A small network was shown many inputs. Here are its activations along a few directions, one row for each input.
In each table, some parts of the input vary, and every possible input appears once, in random order.
A made-up example of a description, with smaller parts first: one of 3 separate values, together with either a single point or one of 9 places around a ring or (one of 4 places along a line, together with one of 8 places around a ring).
Shared parts are said once, and a part with two or three values counts as separate values.

A family of inputs:
r1: [-32 -37 -10 -15   0 -28  35  29  -5 -18   6  -5]
r2: [-36 -26  -5  -8  24 -17  35  14 -20   5   0  11]
r3: [ 23  21 -15   5   4   6 -15 -24  -5 -20  19 -46]
r4: [ -9 -43 -24 -14 -17   4 -14  14 -24   2  -5 -44]
r5: [-23 -26 -25 -29 -19 -18   0  24   4  -8 -11 -16]
r6: [ -3  30   5  10  44 -15  33 -18   2 -18  28   9]
r7: [ 67  39  39  40 -63  58 -71 -11  48  46 -29  57]
r8: [ -1  21  -1   6  23 -27  32  -6  17 -37  32  -9]
r9: [  8  34 -11 -14   5 -10   1 -10  22 -29  15 -19]
r10: [ -2  33   9  13  54   2  16 -32 -23 -10  13   1]
r11: [ 44 -25  36  14 -90  45 -69  17  28  71 -55  61]
r12: [-35 -23   3  -9  34  -1  17   4 -43  18 -12   0]
- The inputs of r8 and r1 match in every part but one. If r10 is changed in the same way as r8 into r1, which row does it become? => r12
- What do these inputs look like to the network? => one of 2 separate values, together with either a single point or one of 5 places along a line
- Change only the choice among 2 separate values in r6. List by row number the other rows that result. => r2

A family of inputs:
r13: [-15  19 -13  -3  63 -18  34 -22 -33 -38  31 -43]
r14: [ 28   6  33  27 -40  25 -21   4  31  39 -26  68]
r15: [-12  11 -31  -6  48 -19  27 -18 -27 -43  39 -61]
r16: [-13   3 -35 -18  34 -29  23 -10 -22 -51  36 -72]
r17: [ 34   2   8   3 -66  14 -39  14  47  29 -25  31]
r18: [ 30  13  42  28 -22  33 -28  -7  24  41 -28  68]
r19: [-26 -98   8 -14 -67  26 -39  54 -38  80 -69  21]
r20: [ 36   1  -1  -3 -79  15 -49  18  43  21 -21  15]
r21: [-34  -4 -24 -25  29 -48  49  12   3 -43  26 -30]
r22: [-90 -99 -35 -48  36 -38  52  41 -73  -1 -14 -34]
r23: [ 39   5   2  -2 -73  23 -60   8  36  17 -24   2]
r24: [-38  10   6  -1  73 -32  56  -6 -21 -27  23   5]
r25: [-38   3   0  -3  52 -42  61   2 -13 -30  25   6]
r26: [-30  22  -4  -1  79 -19  46 -18 -33 -21  26  -6]
r27: [ 49   8   2  11 -63  33 -67  -6  25  17 -18  -9]
r28: [-31  -7 -33 -31  17 -46  40  15   0 -52  30 -45]
r29: [-39  -5 -11 -13  45 -40  61  10  -3 -35  33  -7]
r30: [ 48  22  25  26 -33  47 -52 -22  14  30 -22  21]
r31: [ 31   0  29  14 -51  21 -27  10  43  32 -21  54]
r32: [ 38  27  32  33 -19  51 -43 -28   9  43 -22  39]
r33: [ 52  15  10  22 -49  43 -63 -18  21  23 -16   1]
r34: [ 33  24  34  30 -17  49 -35 -17  13  44 -26  56]
r35: [-26  -2 -38 -29  26 -37  31   6 -10 -51  32 -60]
r36: [-26  25  -6   3  77 -14  42 -26 -36 -24  30 -24]
- What do these inputs look like to the network? => one of 2 separate values, together with either a single point or one of 11 places around a ring
- Which other rows agree with r22 in the choice among 2 separate values? List them by row number. => r13, r15, r16, r21, r24, r25, r26, r28, r29, r35, r36
- Change only the choice among 2 separate values in r18. List by row number the other rows that result. => r24

A family of inputs:
r37: [ 44  48  -1   0 -22  37 -42 -14  49   0  -1  15]
r38: [-28 -35 -35  -7  15 -10   3  10 -51 -24  23 -88]
r39: [  2 -15  16  34 -28  33 -11  12  -8  56 -19  19]
r40: [ 25  61  23  28   4  34 -22 -27  20  27 -17  27]
r41: [ 38  40   6  11 -35  24 -39  -1  56 -18 -15   1]
r42: [ 34  -8  41  39   2  14 -10 -18  -7  20  -9  60]
r43: [ 14 -37   2  14 -71  19 -33  35  27   8 -19 -13]
r44: [-57 -36  -9   0  52   5  50   4 -62  -8  14 -30]
r45: [ 41  67  -2  22  -2  36 -45 -19  31   6  -5  25]
r46: [  1   4 -21  -3   6 -51  45  -7  11 -54  52 -20]
r47: [ 22  47  40  24  14  28 -21 -13   9  14 -21  55]
r48: [ 18 -23  -5 -36 -52  14 -43  19  22  33 -35  11]
r49: [-61 -28 -12 -47  53 -12  40  -4 -62  -1 -14 -15]
r50: [ 37   6  25  42  -8  21 -10 -33   5  33  -6  30]
r51: [ 45  13   4  33 -21  22 -36 -32  15  10   8  25]
r52: [-36 -16 -29 -53 -13 -55  36  30   1 -30  -3 -24]
r53: [-30  47  16  -8  63 -35  57  -2  21 -34  29  10]
r54: [-12  -7   3   8  79 -14  56 -33 -48 -23  28 -22]
r55: [ -5 -11  10  -6 -23  15 -23   3  -6  59 -46  36]
r56: [ 14 -32   1 -25 -64   0 -40  33  29  13 -51  -3]
r57: [-11  60 -24 -17  17 -37  34  -1  25 -61  42 -22]
r58: [-62 -35   3   2  27 -33  63  32  -5  -9  29   7]
r59: [-17 -11   7  13  57 -46  65  -6  10 -32  39  20]
r60: [ 23 -26   0   2 -59  32 -30  25  20  30  -8  -5]
r61: [-31  46  -1  -7  91  -2  38 -34 -31 -29  23 -18]
r62: [-32 -29 -49 -46  23 -26  -8   3 -46 -20  -9 -68]
r63: [ 50  -6   4  10 -42  23 -34 -26  33   4  12  15]
r64: [ 13  -8 -32   3  43 -26   3 -28 -35 -41  41 -72]
r65: [-30 -19 -24 -12 -16 -38  49  39   0 -30  25 -43]
r66: [  3  -4 -11 -15 -36  16 -48   3   5  36 -33  30]
r67: [ -6 -24  36 -13 -17   5 -20  21 -21  49 -51  57]
r68: [-68 -31  -3 -44  28 -47  48  21  -4  -7   2  25]
r69: [ 53 -14   6  23 -48   9 -29  -6  41 -14  -7   1]
r70: [ -7 -30  37  28 -24  25 -12  23 -23  42 -20  48]
r71: [  3  52 -23 -18  48 -16  -2 -23 -22 -44  32 -78]
r72: [ 15  -5   1  23 -41  33 -31  17   2  38 -10   6]
- The inputs of r72 and r66 match in every part but one. If r58 is changed in the same way as r72 into r66, which row does it become? => r68
- What do these inputs look like to the network? => one of 4 places along a line, together with either one of 4 separate values or one of 5 places along a line
- Change only the place on the line of 5 in r39. List by row number the other rows that result. => r43, r60, r70, r72
- Change only the place on the line of 4 in r46. List by row number the other rows that result. => r52, r57, r65
- A walk changes only the place on the line of 4. It starts at r71 and steps to r64. List the rest of the walk in order. => r38, r62

A family of inputs:
r73: [-94 -70 -33 -55  36 -62  70  53 -43 -22   1 -31]
r74: [ 67  87  12  27 -26  34 -36 -32  74  -4  15  32]
r75: [-50  -8 -53 -22  64 -48  57   5 -48 -57  50 -86]
r76: [ 18 -76  21  15 -99  52 -68  37  -8  85 -67  32]
r77: [ 27  12  26   8 -63  26 -47  15  35  45 -41  53]
r78: [ 17  67  23  34  91   3  27 -65 -22 -36  41  -7]
r79: [ 33   4  16  11 -62  44 -70   3   4  55 -47  20]
r80: [ 11  75  32  30  89 -14  51 -54   8 -44  45  26]
r81: [-80 -86 -32 -56  33 -49  47  37 -68 -25  -5 -61]
r82: [-44 -10 -35 -26  56 -71  79   7  -9 -74  54 -51]
r83: [ 22 -75  21   3 -97  33 -48  38  33  72 -57  74]
r84: [ 73  80   2  31 -24  52 -61 -44  44   6  10  -1]
- The inputs of r81 and r73 match in every part but one. If r84 is changed in the same way as r81 into r73, which row does it become? => r74
- What do these inputs look like to the network? => one of 2 separate values, together with one of 6 places along a line
- Change only the choice among 2 separate values in r79. List by row number the other rows that result. => r77

A family of inputs:
r85: [-17 -86 -17 -17 -30   6 -21  21 -18  34 -24  -2]
r86: [ 26  36 -26  -1   5 -35  12 -23  11 -53  49 -45]
r87: [-41 -32  32 -17  20 -22  31  19 -25  39 -18  40]
r88: [-11  44  12  19  75   2  55 -34 -25   2   9  14]
r89: [ 118   61   63   65 -109  100 -121  -32   85   76  -46   96]
r90: [-21 -25 -39 -34 -37   4 -29  20   7 -10   4 -43]
r91: [-46 -70   7   5 -20  -3  17  41 -18  27 -33  35]
r92: [ 18  47   4  10  46  -1  21 -37  18 -66  51 -37]
r93: [-23   5  13  -2  54  -8  33   7 -28   5  -6  42]
r94: [-16 -65 -34 -25 -63   8 -22  44 -16  10 -13 -32]
r95: [  8  22 -29 -31 -11 -36   2   1  27 -43   4 -52]
r96: [  3  64  14  29  71 -15  23 -26 -18 -21  23 -16]
- What do these inputs look like to the network? => either a single point or one of 11 places around a ring
